These are the activations of a small neural network, seen along a few directions. Each row is one input.
In each table, some parts of the input vary, and every possible input appears once, in random order.
Descriptions start from the smaller parts, as in this example, which fits no table here: ring(5) and (point or ring(11) or (values(2) and line(6))).
Shared parts are said once, and a part with two or three values counts as separate values.

Other details of the inputs vary at random and push rows far along two fixed directions, the same in every table; ignore that.

Rows:
R1: [ -2  15  -1  15  11 -22  12   5  -6  15   9   2  -3]
R2: [ -2   9   6  11   6 -19   3   6   2  14  21   3  -3]
R3: [ -5 -28 -15 -34 -22  38   0 -12 -26 -42 -47 -12   1]
R4: [ -1  16  -2  16   8 -21  12   7  -5  15  10   2  -4]
R5: [  2   7  11   7   3 -11  -2   5  13  19  24   8  -1]
R6: [  6  14   5  15  -3 -11   9   7   5  16  21   4  -2]
R7: [ -2   9  -2   0  35 -18   0   6   8  28   2   9   5]
R8: [  7  15   6  13  -2 -11   8   7   6  16  21   4  -3]
R9: [ -3 -20   5 -49 -26  11  11  18 -34  10  -2   4 -10]
R10: [  1 -19   4 -48 -29  14  11  20 -32  10  -1   3 -11]
R11: [ -4  12   1   9  15 -25   2   8   1  17   7   8  -4]
R12: [ -3  12   0  10  14 -23   3   8   1  18   7   7  -4]
R13: [  1   6 -10   6  29  20 -12 -31  21 -23 -25 -10  22]
R14: [  2  -1  -5  24  -1  15 -11 -24  18 -36 -14 -10   9]
R15: [  2  -4  -5  26  -1  13 -15 -21  15 -36 -12 -12   7]
R16: [  1  14   2  14   5 -18  10   7   0  16  14   2  -3]
R17: [ -1 -14   0 -47 -25  12  18  19 -34  12  -8   4 -10]
R18: [ 7 11 10 15 -5 -7  8  4  6 17 27  2 -1]
R19: [  1  13   6  11   5 -15   8   3   3  16  20   5  -1]
R20: [ -6  11   0  14  12 -27   6   8  -7  12  10   2  -6]
R21: [  0  14   3  13   6 -19   9   6   0  15  14   3  -3]
R22: [  5  -3  -5  22  -2  17 -20 -20  26 -32 -15  -7   8]
R23: [ -7  11   0   7  19 -26   2   6   1  17   6   8  -4]
R24: [ -1  14   0  10  11 -22   2  10   3  17   7   7  -5]
R25: [ -3  13  -1  15   9 -24   6  11  -5  13  11   1  -7]
R26: [ 6  8  5 -1 25 -8 -3  6 18 29 12 11  7]
R27: [ -2 -37  -3 -34 -33  46  -9 -12 -17 -42 -29 -12   2]
R28: [ -9 -24 -19 -53  11  40  -1 -22 -24 -29 -59 -11  15]
R29: [ -7 -17   0 -49 -17   8  18  15 -36  11  -9   5  -9]
R30: [  3 -20   8 -46 -34  18  10  20 -29  12   6   3 -10]
R31: [  4  11   5  15  -2 -15   3  10   3  14  22   2  -4]
R32: [ -7  -5  -9  23   8   4 -15 -20  11 -37 -18 -12   6]
R33: [ 8  5  8  1 19 -4 -4  6 20 30 19 10  7]
R34: [ -1 -19   8 -48 -27  18  16  13 -30  13   4   5  -6]
R35: [ -7  14  -1  12  15 -25  11   4  -6  14   9   4  -3]
R36: [ -2  13  -1  11  11 -22   3  10   2  18   7   7  -5]
R37: [ -1 -17   1 -52 -22  11   9  21 -27  14 -10   8 -11]
R38: [  3   3  -6   8  24  24 -14 -31  24 -22 -18 -10  22]
R39: [  0   7  10  13   0 -14   2   6   4  14  27   2  -3]
R40: [  1  11   3  10   9 -19   1   9   7  19  12   7  -4]
R41: [ -3 -19   0 -48 -25   9  12  22 -36   9  -8   2 -12]
R42: [ -4  12  -1  15  11 -25   7   9  -8  13  10   1  -6]
R43: [  1   0 -11  26   0  13  -9 -20  14 -35 -19 -12   7]
R44: [ -1  21  -3  -4  37 -15   8  -1   4  27   3   4   9]
R45: [  5  11   7   9   3 -13   0   7  10  19  18   8  -2]
R46: [ -2  -4  -9  26   3   7 -14 -18  11 -36 -18 -13   5]
R47: [  0  -2 -10  22   3  11 -18 -18  22 -33 -21  -8   7]
R48: [  6  12   7   9   1 -12  -1   9  13  19  18   8  -3]
R49: [  4  -7   0  21  -3  19 -21 -22  28 -33 -10  -7   9]
R50: [ 8  9 10 11 -5 -7 -2  9 14 19 25  7 -2]
R51: [  4   8  10  16  -4 -11   3   8   4  15  28   1  -3]
R52: [ -5  -4  -8  18  11   6 -18 -21  20 -32 -21  -6   7]
R53: [-10  -4 -12  23  14   1 -13 -21   5 -37 -23 -12   6]
R54: [  0  11   1  15   3 -20   4  12  -1  14  16   1  -6]
R55: [  5  -6  -1  22  -4  21 -20 -22  27 -31  -9  -8   9]
R56: [  7  -2  -2  27 -10  23 -12 -22  22 -35  -7 -12   9]
R57: [  2 -21   7 -44 -35  18  11  20 -30  11   6   2 -10]
R58: [ -4  -5  -9  24   4   6 -15 -19  12 -37 -18 -13   5]
R59: [ -3 -37 -13 -51  -1  46 -12 -12  -9 -27 -51  -5  11]
R60: [ -7 -17  -3 -45 -19   4  15  21 -42  10 -11   2 -12]
R61: [  7  -5  -1  22  -7  22 -21 -20  29 -33  -9  -8   8]
R62: [ -7 -15  -2 -47 -15   5  20  15 -41  12 -12   4  -9]
R63: [ -3 -20   5 -55 -19  12   7  15 -26  15  -5  10  -7]
R64: [  5  14   6  14   0 -12   9   5   3  16  20   4  -2]
R65: [  7  -3  -3  28 -10  23 -11 -23  21 -35  -6 -12   9]
R66: [ -2  -4  -8  20   7   8 -19 -20  21 -33 -22  -7   7]
R67: [  3  10   8   7   5 -15  -1   7  11  18  18   9  -3]
R68: [ 5 11 11 14 -4 -9  7  4  7 16 27  3 -2]
Description of these inputs: line(4) and (values(2) or (values(3) and line(5))).
The inputs of R67 and R66 match in every part but the line(4) part. If R8 is changed in the same way as R67 into R66, which row does it become? -> R17
The inputs of R44 and R38 match in every part but the line(4) part. If R41 is changed in the same way as R44 into R38, which row does it become? -> R30
Change only the values(3) part in R60. List by row number the other rows that result. -> R4, R36
Change only the values(2) part in R28. List by row number the other rows that result. -> R7
A walk changes only the line(4) part. It starts at R33 and steps to R26. List the rest of the walk in order. -> R59, R7
Change only the values(2) part in R13. List by row number the other rows that result. -> R26
Change only the values(3) part in R9. List by row number the other rows that result. -> R14, R67

Rows:
R69: [ -3 -13   1 -27  -6   8   3   5 -13   4  -6   4  -1]
R70: [ -2 -11  -1 -28  -7   8   3   7 -11   4  -8   4  -2]
R71: [  0  16  -4  45  16 -16  -9 -10  21 -11   5  -5   3]
R72: [ -1 -13  -1 -27  -6   9   2   8 -12   4  -7   3  -2]
R73: [  0  14   6   5   7 -25   6  14   0  26  18   8  -7]
R74: [  0  16   4   7   7 -22  13  12  -3  25  19   5  -5]
R75: [  1  -6  -8   5   3  21 -14 -21  15 -28 -23  -7  10]
R76: [ -1  12   7   6   9 -25   6  13  -1  26  21   8  -6]
R77: [ -2 -10  -2 -22  -9   8   9   7 -19   2  -7  -2  -3]
R78: [  2  -7  -9   8   3  20 -12 -19   9 -32 -23 -11  10]
R79: [  3  18   5   4   9 -19  10  11   0  28  19   7  -2]
R80: [  7 -12   0  19 -24  24 -13 -16  15 -37  -9  -8   2]
R81: [  1 -11   0 -27  -6  13   2   6 -11   8  -7   3   0]
R82: [ -5  -9  -9  12  -1  13 -11 -19   4 -35 -22 -10   5]
R83: [ -2 -12   0 -24  -9   6   1   9 -16   2  -9   1  -5]
R84: [ -1  14   6   8   9 -22  13  10  -4  26  22   5  -4]
R85: [  3  19  -1  40  22 -12  -8 -16  24  -7   8  -4   9]
R86: [  2  16   1  38  23  -9 -10 -16  29  -4   7  -2   9]
R87: [ -4  -8  -3 -22 -12   4   6   7 -19   0  -9   2  -6]
R88: [  3 -11   8 -20 -28  15   2   7 -10   0  11  -2  -5]
Describe the family of inputs behind these rows. -> values(2) or (values(3) and ring(6))
Change only the values(3) part in R71. List by row number the other rows that result. -> R82, R87

Rows:
R89: [ -3  -8  -4  -9   2  11  -5  -7  -1 -12 -13  -3   4]
R90: [ -2  -1   7 -13 -11 -13  12  19 -18  22  19   6 -11]
R91: [ -1   3   2 -20  -1 -11  14  18 -17  27   8   8  -7]
R92: [  2  -7   0  -2 -13  12  -4  -4   3 -13  -5  -2   0]
R93: [  2  19  -5  43  25 -13  -8 -15  26 -10   2  -5   8]
R94: [  0  25   7  31  24 -35   3   7  17  29  31   8  -1]
R95: [ -3  -9  -3  -8  -2   9  -5  -7  -2 -13 -13  -2   2]
R96: [ -1  -8  -6  -6  -3  10  -3  -4  -3 -13 -16  -4   1]
R97: [  6  15   3  45  14  -6 -11 -14  31  -8  16  -6   9]
R98: [ -1   4   3 -21   3 -10  14  15 -16  28   9   8  -5]
R99: [ -1  -8  -4  -6  -3   9  -4  -4  -2 -13 -14  -2   1]
R100: [ -2  -8  -3  -7  -3   9  -5  -5  -2 -14 -14  -2   1]
R101: [  3  -8  -1   0 -13  12  -7  -1   3 -12  -5  -3  -1]
R102: [ -2  -7  -5  -9   3  12  -4  -8  -2 -11 -15  -3   5]
R103: [  0   4   7 -14 -12 -10  17  16 -19  23  17   5  -9]
R104: [  3  -6   0  -4 -11  15  -3  -6   3 -11  -5  -2   2]
Describe the family of inputs behind these rows. -> values(2) or line(4) or ring(10)
